Each row below holds a small network's activations on one input, seen along a few directions.
Each table varies a few parts of the input and shows all the possible inputs, shuffled.
Descriptions start from the smaller parts, as in this example, which fits no table here: values(2) and (point or line(11) or (line(4) and ring(8))).
Shared parts are said once, and a part with two or three values counts as separate values.
In the rows, zero is written as 128.

Other details of the inputs vary at random and push rows far along two fixed directions, the same in every table; ignore that.

Table:
x1: [144 146 135 124 147 142 115 157 114 113 144 129 131 140 118]
x2: [104  86 128 144  80 162 118 118 214 137  33  94 139  19 168]
x3: [130 126 121 138 130 123 119 132 136 136 123 134 130 109 137]
x4: [149 146 132 117 148 160 109 161 103  96 157  94 127 143  90]
x5: [106 120 143 138 135  78 146 108 125 164 111 167 139 148 149]
x6: [141 131 115 124 121 125 133 141 127 138 141 133 113 139 129]
x7: [128 131 120 122 123 141 133 123 126 114 143 114 121 130 116]
x8: [148 136 132 110 125 151 132 153 116 115 144  97 113 151  99]
x9: [103 116 146 135 126  92 142  93 122 143 114 134 144 137 137]
x10: [126 128 122 122 128 132 140 118 123 120 140 117 123 138 115]
x11: [126 136 147 124 136 134 120 136 117 114 127 124 141 137 117]
x12: [119 128 144 124 136 111 151 131 133 149 110 155 131 151 137]
x13: [126 136 138 122 133 128 139 139 133 134 119 155 132 141 134]
x14: [135 122 128 129 120 125 123 121 111 121 145  96 129 138 114]
x15: [147 144 100 120 135 150 116 135 108 102 174 123 108 136 110]
x16: [114 104 131 128 101 109 151  98 143 148 106 116 128 125 140]
x17: [111 125 144 130 133 102 135 101 110 130 131 141 144 149 127]
x18: [115  96 123 142  81 175 109 127 212 127  44  88 135  10 165]
x19: [137 135 118 117 134 146 131 131 113 105 161 109 116 144 103]
x20: [124 123 115 139 124 121 115 111 129 130 131 126 128 108 135]
x21: [139 137 111 126 129 141 124 144 134 124 140 135 116 117 131]
x22: [122 136 151 131 143 108 136 134 121 145 121 150 141 151 134]
x23: [137 138 127 125 139 138 115 129 102 100 162 109 129 139 106]
x24: [117 129 135 135 134  98 132 120 120 144 124 163 137 140 143]
x25: [131 138 118 125 131 128 131 136 126 128 139 153 122 134 132]
x26: [126 115 127 141 114 107 124 124 140 152 110 134 130 115 149]
x27: [114 112 120 142 122 105 126  98 135 144 114 135 134 112 143]
x28: [106 123 144 137 133  78 145 107 124 164 112 169 140 146 150]
x29: [131 125 105 131 118 143 118 118 138 116 133 130 119 102 134]
x30: [126 125 144 122 124 108 153 133 132 157 111 145 127 156 137]
x31: [139 136 132 130 140 144 114 154 127 120 131 122 131 126 122]
x32: [118 127 122 126 130 102 146 101 118 145 139 153 122 150 135]
x33: [150 129 102 131 122 143 103 135 111 111 163  99 115 124 113]
x34: [121 103 126 151  96 161  98 135 197 127  56 112 146  25 170]
x35: [122 123 115 129 128 113 138 108 125 136 136 141 120 139 133]
x36: [115 122 142 131 137 102 139 103 109 136 135 129 139 152 122]
x37: [139 136 103 122 134 135 127 126 113 118 162 127 112 141 114]
x38: [153 142 103 118 127 183 105 148 126  79 165  88 109 107 100]
x39: [149 137 134 125 135 138 117 159 115 123 143 115 125 148 114]
x40: [104 122 166 130 134  94 146 108 121 148  97 145 149 148 140]
x41: [108 124 153 121 125 114 152 114 133 140  99 150 138 142 134]
x42: [134 140 134 120 137 137 135 147 131 127 127 143 125 139 129]
x43: [147 146 122 118 136 162 120 164 131 111 143 122 118 126 116]
x44: [136 137 139 125 135 150 112 146 121 109 133 103 133 122 111]
x45: [141 145 114 121 138 135 127 145 118 120 153 143 115 140 124]
x46: [155 147 121 124 145 167 101 172 120 102 153 106 125 124 105]
x47: [139 133 109 126 130 141 124 145 135 124 138 133 115 118 130]
x48: [101 118 143 127 122  97 158  91 126 145 114 155 138 148 139]
x49: [143 122  99 147 106 174  84 151 172 105 111  97 124  37 147]
x50: [114 127 151 117 136 110 158 119 122 144 110 140 132 161 124]
x51: [138 125 103 137 126 145 102 127 129 112 144 107 121  99 124]
x52: [113 114 161 128 120  96 144 114 123 155  98 122 143 149 133]
x53: [105 118 138 129 129  77 163 104 135 170 104 177 133 151 155]
x54: [123 130 121 133 135 111 122 111 107 127 148 146 131 144 127]
x55: [138 135 123 125 140 138 118 130 104 105 161 102 129 140 100]
x56: [146 144 127 113 133 170 119 156 124  96 142 104 118 125 106]
x57: [108 113 156 133 127 112 136 115 136 144  90 126 146 124 137]
x58: [134 124 112 123 122 112 139 114 112 138 151 132 113 155 126]
x59: [136 134 112 132 135 131 110 123 111 113 156 124 122 128 120]
x60: [127 132 137 123 135 125 142 139 136 141 117 146 128 143 131]
Description of these inputs: values(2) and ring(5) and (point or line(5)).
Changing only the values(2) part turns x44 into x18. The same change can be made to x23. Which row results? -> x38
Which other rows does x55 become when the values(2) part takes its other values? List them by row number. -> x10
Start at x24 and move only the line(5) part, one step at a time. The first step leads to x49. Which rows follow, in order? -> x28, x5, x3
Which other rows does x12 become when the values(2) part takes its other values? List them by row number. -> x31

Table:
x61: [178 170  88 124 165 172  91 180  88  78 223 129 107 151  87]
x62: [ 97  98 168 148 110  63 137 100 134 178  77 122 156 132 152]
x63: [129 141 157 109 145 117 162 139 107 138 131 133 128 193 100]
x64: [130 149 161 118 152 121 139 144  95 125 140 143 134 186 105]
x65: [162 120  93 129 100 208  90 180 186  98 107  74 106  40 136]
x66: [156 167  90 116 158 166  98 153  80  69 215 115 105 142  83]
x67: [115 140 136 103 148  64 189 107  87 170 163 182 117 231 115]
x68: [138 129  99 145 115 155 101 140 163 117 121 124 123  54 152]
x69: [123 112 143 148 121 156 104 143 171 127  71 118 154  59 148]
x70: [122 140 126 111 149  97 164 104  76 129 180 155 112 208 107]
x71: [177 156  83 112 134 188 105 179 109  80 207  95  91 134  91]
x72: [120 137 147 106 144 119 155 123  93 117 157 124 127 186 101]
x73: [110  92 119 157  97  65 128  84 145 180  97 132 138 105 170]
x74: [ 76  88 168 141  99  52 179  80 177 213  24 194 154 119 207]
x75: [147 161 119 114 158 111 136 137  75 125 197 168 113 205 103]
x76: [106  94 119 151 105  74 127  66 128 158 114 122 136 118 151]
x77: [137 119  81 143 115 184  76 133 164  87 130 100 123  35 134]
x78: [154 156 108 109 144 131 132 150  86 111 199 145 107 181 102]
x79: [112 133 180 111 149  76 182 121  95 159 121 162 142 222 115]
x80: [131 141 113 113 140 123 140 114  88 111 175 143 116 172 103]
x81: [143 107 110 150  97 172  75 129 157  98 116  43 134  47 126]
x82: [168 172 114 117 160 170  96 196 103  88 182 119 104 140  98]
x83: [101 133 171 131 167  43 175 110  97 188 115 218 150 215 152]
x84: [109 112 151 144 117 138 115 133 173 135  60 125 150  62 155]
x85: [155 124  99 125 102 194 106 171 181 113 102  82 108  61 134]
x86: [ 97  99 123 127 109 104 164  76 150 158  94 141 124 117 144]
x87: [128 112 120 140  98 159 104 145 190 138  67 119 130  45 167]
x88: [ 98  86 148 159  98  54 143  89 161 202  49 143 147 108 187]
x89: [103 134 170 117 143  80 173  93  88 143 132 160 144 206 120]
x90: [146 149 143 108 139 150 123 166 104 103 153 114 127 159  96]
x91: [106 105 138 147 117 140 110 108 170 121  77 118 154  61 152]
x92: [114 119 140 117 122 134 156 110 135 129 112 111 130 135 122]
x93: [132 117 119 139 104 192  90 133 168  89  98  78 134  46 129]
x94: [164 159  81 114 141 190  89 152  95  64 206  97 101 127  81]
x95: [ 96 107 153 139 120 115 128  91 162 139  70 134 154  81 154]
What do these inputs look like to the network? -> ring(5) and (point or line(6))
Changing only the ring(5) part turns x71 into x72. The same change can be made to x73. Which row results? -> x81
List by row number the other rows that have the ring(5) part in common with x85. -> x65, x74, x82, x83, x87, x88
Start at x91 and move only the ring(5) part, one step at a time. The first step leads to x77. Which rows follow, in order? -> x61, x83, x69
